A small network was shown many inputs. Here are its activations along a few directions, one row for each input.
In each table, some parts of the input vary, and every possible input appears once, in random order.
A made-up example of a description, with smaller parts first: ring(5) and (point or (values(2) and line(4)) or line(11)).
Shared parts are said once, and a part with two or three values counts as separate values.
(in the rows, 128 means zero)

Other details of the inputs shift rows strongly along two fixed directions, in all tables alike. That doesn't count.

Rows:
r1: [133  87  73 155 188 103 158  73  91 116 149]
r2: [133 143 160  88  72 113 135 159 133 161  64]
r3: [132 102 140 158 206 119  90  90  91  59 190]
r4: [117 159  70 182  91 106  97 134 178 124 148]
r5: [143 149 164  88  72 132 127 156 114 157  59]
r6: [122 123 149  89  68 103 135 169 148 164  67]
r7: [158 184 114 202  91 133  90 122 121 126 161]
r8: [117 111  81 164 196 147 133  89  90 118 189]
r9: [ 88  93 148  65 174 171 171 129 125 157 157]
r10: [113 140 204  86 104 143  82 154 166 100  99]
r11: [141 189 159  79  76 184 115 150 143 146 117]
r12: [ 76  60 163  92 161 154 173 148 135 173 165]
r13: [ 97  85 178  91 168 182 165 134 100 169 157]
r14: [ 87  78 174  90 167 163 173 137 119 172 163]
r15: [144  94  77 157 189 122 149  69  72 112 145]
r16: [144  98 154  51 166 174 178 102  71 140 120]
r17: [158 104  99 161 184 109 143  89  32 114 155]
r18: [ 89 113 189  87  94 115  95 166 199 105 107]
r19: [145 141  64 175  86  81 112 114 159 119 104]
r20: [151 169  76 183 107  89 119 133 160 112 112]
r21: [139 148  67 184 102  80 120 145 175 115 114]
r22: [162 180 156  81  87 160 138 161 140 136  84]
r23: [120 145 131 180 118  81  64 120 171  69 139]
r24: [162 177  80 186 108 108 110 130 141 108 107]
Each input here is: line(4) and (point or line(5)).
Question: Changing only the line(4) part turns r6 into r2. The same change can be made to r18. Which row results?
Answer: r23
Question: Which other rows agree with r15 in the line(4) part? List them by row number.
Answer: r5, r8, r10, r13, r24
Question: Which other rows does r1 become when the line(4) part takes its other values? List them by row number.
Answer: r15, r16, r19
Question: Which other rows does r21 become when the line(4) part takes its other values? List them by row number.
Answer: r20, r22, r24
